Each row below holds a small network's activations on one input, seen along a few directions.
In each table, some parts of the input vary, and every possible input appears once, in random order.
A made-up example of a description, with smaller parts first: one of 8 places around a ring, together with either a single point or (one of 2 separate values, together with one of 4 places along a line) or one of 9 places around a ring.
Shared parts are said once, and a part with two or three values counts as separate values.

Other details of the inputs vary at random and push rows far along three fixed directions, the same in every table; ignore that.

A family of inputs:
r1: [-25,-5,28,9,19,-20,7,33,-27,-12,-48,-24,-4,9]
r2: [-48,2,31,-10,-27,4,20,-56,20,1,28,38,-11,-30]
r3: [-8,-23,-24,-12,-34,-28,18,2,-11,-13,-14,-20,19,16]
r4: [-20,-11,26,6,3,-25,-8,27,-27,-26,-33,-23,-9,1]
r5: [-27,-14,-60,-7,-73,-20,8,-1,5,-25,-10,-11,20,11]
r6: [-24,-33,-36,-16,-37,-40,6,16,-16,-7,-21,-29,23,19]
r7: [-23,-10,7,-6,-32,-29,26,-24,1,-33,10,1,4,-17]
r8: [47,8,3,3,34,28,-3,-15,20,31,22,21,1,-3]
r9: [6,-15,-17,11,24,0,-21,49,-26,25,-67,-31,4,25]
r10: [-33,-5,46,-5,0,-27,4,-2,-13,-43,18,0,-9,-8]
r11: [30,10,-38,-9,0,40,-5,-13,26,41,40,6,8,-5]
r12: [-11,9,35,4,17,-10,1,-18,2,-23,28,20,-15,-14]
r13: [-20,8,19,4,-20,-6,14,-47,26,-18,50,25,-11,-36]
r14: [-2,10,-32,3,2,7,-5,23,0,19,-8,-16,2,12]
r15: [-27,-4,-26,14,-32,-17,7,11,-8,-11,-38,-19,-7,1]
r16: [4,-34,-50,-13,-37,-11,-3,15,-9,6,-23,-27,22,17]
r17: [34,17,-48,1,6,50,-21,22,12,49,-13,-11,4,13]
r18: [49,0,-60,-4,-12,39,-14,-10,21,46,13,2,14,8]
r19: [-6,21,57,1,9,-1,12,-25,7,-37,38,23,-14,-19]
r20: [2,-22,-3,-3,21,-33,-13,31,-30,-4,-26,-13,10,34]
r21: [-33,34,59,6,12,17,5,-15,8,-12,29,7,-25,-39]
r22: [-18,-35,23,-11,-2,-11,-5,-9,-16,14,-39,10,1,7]
r23: [-5,-4,-23,-8,-26,-5,7,-18,9,3,23,-3,7,-3]
r24: [10,-4,51,-2,61,-4,-14,52,-36,5,-42,-25,-4,21]
r25: [-7,16,54,9,14,-6,12,-29,14,-36,33,31,-17,-19]
r26: [33,13,-4,16,66,24,-23,35,-8,52,-25,-7,-12,17]
r27: [-13,41,-64,-1,-46,46,12,-19,42,26,39,4,2,-15]
r28: [39,33,47,16,75,32,-11,11,1,22,7,16,-23,-11]
r29: [-11,17,-10,-1,-21,2,6,-23,16,-12,37,14,-3,-6]
r30: [33,13,5,3,16,26,-18,-10,10,8,20,18,-6,0]
r31: [-3,-25,-79,-6,-64,-12,9,-11,9,4,-14,-13,21,7]
r32: [23,16,39,-6,21,31,6,-23,18,4,47,18,-6,-28]
r33: [-6,-19,23,2,0,-31,-10,10,-24,-31,-19,-3,-1,11]
r34: [9,-29,11,-14,13,-25,0,27,-25,-3,-28,-22,17,20]
r35: [40,23,-19,17,29,40,-18,9,12,36,-4,7,-13,-3]
r36: [17,29,-71,-7,-41,46,17,-23,43,18,43,16,16,-1]
r37: [3,-42,-37,-13,-25,-27,-9,26,-22,2,-42,-31,25,26]
r38: [4,5,58,3,4,2,-4,-35,6,-22,36,22,-16,-39]
r39: [-1,17,8,14,18,6,9,11,-1,7,-17,-3,-13,-3]
r40: [13,-26,16,-7,19,-29,0,19,-28,-4,-25,-14,14,18]
r41: [-19,-24,36,-4,8,-40,4,-4,-19,-24,-1,-6,-5,-8]
r42: [10,34,15,14,32,25,-4,-7,14,15,24,16,-24,-20]
r43: [-22,30,61,9,3,24,-1,-17,8,-17,18,9,-26,-44]
r44: [5,-29,12,-7,20,-33,-10,19,-28,2,-18,-16,8,17]
r45: [15,-13,-59,6,-22,0,-9,2,10,9,-14,2,12,24]
r46: [10,19,-69,4,-51,30,6,-36,40,7,33,24,6,-11]
r47: [43,-10,30,-6,71,1,-25,45,-26,16,-27,-5,10,35]
r48: [0,-33,14,-6,10,-27,-17,36,-35,-21,-37,-21,7,26]
r49: [29,24,21,4,28,23,-1,-15,13,3,32,28,-4,-6]
r50: [-56,8,-51,7,-57,-10,23,0,9,-7,-14,-20,3,-4]
r51: [19,34,-47,4,-9,41,8,1,27,28,15,3,6,-2]
r52: [68,4,-49,1,48,34,-18,24,4,54,-13,7,16,39]
r53: [39,29,40,6,75,52,-18,25,-2,43,-6,1,-10,-1]
r54: [-41,-8,56,-5,-1,-42,4,0,-17,-52,9,-1,-8,-8]
r55: [-37,-28,-40,-1,-80,-38,20,-27,8,-35,-5,-7,11,-8]
r56: [-39,-19,60,-13,0,-22,19,-25,-12,-13,-17,20,-4,-9]
r57: [-48,-4,26,5,-27,-42,17,-26,4,-54,21,12,-12,-13]
Each input here is: one of 3 separate values, together with either a single point or one of 6 places around a ring or (one of 2 separate values, together with one of 6 places along a line).
- Changing only the choice among 3 separate values turns r18 into r3. The same change can be made to r15. Which row results? => r39
- Changing only the choice among 3 separate values turns r20 into r49. The same change can be made to r12. Which row results? => r52
- Change only the choice among 3 separate values in r28. List by row number the other rows that result. => r35, r42
- Start at r42 and move only the place on the ring of 6, one step at a time. The first step leads to r26. Which rows follow, in order? => r50, r21, r27, r14

A family of inputs:
r58: [-13,-15,-8,-8,-11,-6,6,7,-7,9,-21,-13,10,6]
r59: [-29,-3,-21,5,-1,-24,15,10,-8,2,-30,-1,2,24]
r60: [-9,6,0,0,8,-7,5,23,-11,-4,-14,-14,3,13]
r61: [27,-2,-17,-3,9,28,-7,8,3,34,-19,0,9,9]
r62: [33,10,-40,-3,-3,28,-12,-16,24,25,38,13,6,-2]
r63: [-18,-21,-36,-16,-37,-30,14,0,-5,-13,1,-14,21,18]
r64: [35,-2,27,-8,44,9,-12,3,-4,13,16,11,4,8]
r65: [4,-16,-4,-8,-12,-19,7,0,-8,-18,-5,-1,13,11]
r66: [-14,-15,18,-11,-9,-29,11,-7,-7,-28,11,-1,7,1]
r67: [-6,-15,4,1,-1,-6,-9,9,-10,4,-21,-12,-2,-1]
r68: [16,32,-43,2,-44,40,7,-54,53,6,71,33,0,-30]
r69: [-26,13,35,5,1,-14,15,2,-8,-31,1,-3,-10,-11]
r70: [-16,5,-23,10,-22,-12,4,12,-4,-14,-15,-15,-3,3]
r71: [11,-11,-13,-10,15,11,-9,16,-8,36,-18,-12,10,15]
r72: [16,19,21,12,36,15,-15,17,-3,5,1,-1,-14,-2]
r73: [-21,14,38,11,8,-11,2,3,-5,-30,7,-3,-18,-17]
r74: [3,-6,41,-5,13,-15,4,-13,-7,-22,16,11,-3,-8]
r75: [25,-18,-15,-5,36,-6,-8,5,-5,31,-15,17,10,33]
r76: [-13,8,-2,3,-10,-7,13,12,-5,-18,-13,-9,2,5]
r77: [-20,36,25,11,-6,16,5,-23,21,-19,47,14,-24,-37]
r78: [-26,-15,-51,-11,-54,-9,15,1,1,7,-22,-17,20,10]
r79: [21,7,-30,0,0,36,-16,-6,16,42,9,3,-1,-7]
r80: [37,-4,23,1,42,8,-22,3,-1,9,15,10,-4,1]
r81: [-18,-9,50,-3,6,-13,5,-5,-13,-15,-10,0,-9,-16]
r82: [-19,11,2,-2,0,-5,10,10,-4,-7,3,-10,-1,2]
r83: [39,-11,-17,1,18,4,-19,9,-3,15,-3,1,6,14]
r84: [-6,32,30,17,-1,16,4,-16,15,-27,25,14,-22,-30]
r85: [-14,4,-18,5,-42,10,6,-25,16,-1,6,5,-5,-22]
r86: [4,-11,19,2,15,0,-16,11,-13,8,-19,-7,-6,-1]
r87: [-19,-8,56,2,33,-11,1,-13,-10,4,-14,21,-16,-7]
r88: [0,-16,-11,0,-29,-21,2,-5,-3,-29,-3,-3,6,3]
r89: [-10,-12,-24,2,-39,-2,3,-4,1,-7,-21,-9,3,-4]
r90: [26,15,-17,1,35,23,-7,26,1,33,-8,-7,6,19]
- Changing only one part turns r70 into r85. The same change can be made to r69. Which row results? => r81
- What do these inputs look like to the network? => one of 3 separate values, together with either a single point or (one of 2 separate values, together with one of 5 places along a line)
- Change only the place on the line of 5 in r62. List by row number the other rows that result. => r68, r80, r83, r88
- Change only the choice among 2 separate values in r88. List by row number the other rows that result. => r65
- Change only the place on the line of 5 in r82. List by row number the other rows that result. => r60, r69, r76, r90

A family of inputs:
r91: [-11,13,79,4,54,-8,1,13,-18,-14,5,0,-16,-12]
r92: [76,-32,0,-6,62,3,-47,37,-18,33,-16,-12,12,36]
r93: [-24,-10,-42,3,-38,-15,9,22,-11,-11,-44,-36,1,11]
r94: [-4,-46,-39,-16,-20,-48,12,7,-18,-11,-20,-7,32,41]
r95: [32,16,-63,-7,-15,30,11,-30,39,28,51,28,15,9]
r96: [4,59,29,17,-10,55,5,-48,43,-13,82,38,-23,-58]
r97: [-31,-11,-24,-3,-28,-29,5,29,-13,-27,-31,-34,8,20]
r98: [7,46,-65,13,-21,59,8,-27,45,49,23,23,-1,-10]
r99: [-39,7,-60,0,-45,-14,25,5,7,-1,-18,-13,18,23]
r100: [-50,1,74,10,-9,-37,13,0,-17,-53,-14,-14,-29,-30]
r101: [57,-4,71,1,91,7,-35,17,-25,5,15,16,-8,7]
r102: [7,-23,75,-12,9,-34,-8,-28,-12,-49,27,13,-10,-29]
r103: [-32,-16,-47,6,-27,-22,9,28,-22,6,-46,-28,13,18]
r104: [23,-11,-11,8,27,5,-30,42,-26,18,-46,-25,-4,18]
r105: [-15,-6,-29,11,-12,-2,-2,25,-7,9,-36,-12,6,15]
r106: [-54,23,40,2,-30,-13,26,-22,12,-49,28,13,-13,-32]
r107: [-58,-36,56,-20,-42,-16,21,-56,-5,-1,-7,18,-12,-40]
r108: [65,21,16,7,86,48,-29,37,1,53,-6,-4,-5,17]
r109: [45,7,-61,-17,-33,32,6,-49,46,29,53,35,16,-3]
- What do these inputs look like to the network? => either a single point or one of 6 places around a ring or (one of 2 separate values, together with one of 6 places along a line)
- Start at r102 and move only the place on the ring of 6, one step at a time. The first step leads to r109. Which rows follow, in order? => r94, r95, r101, r92
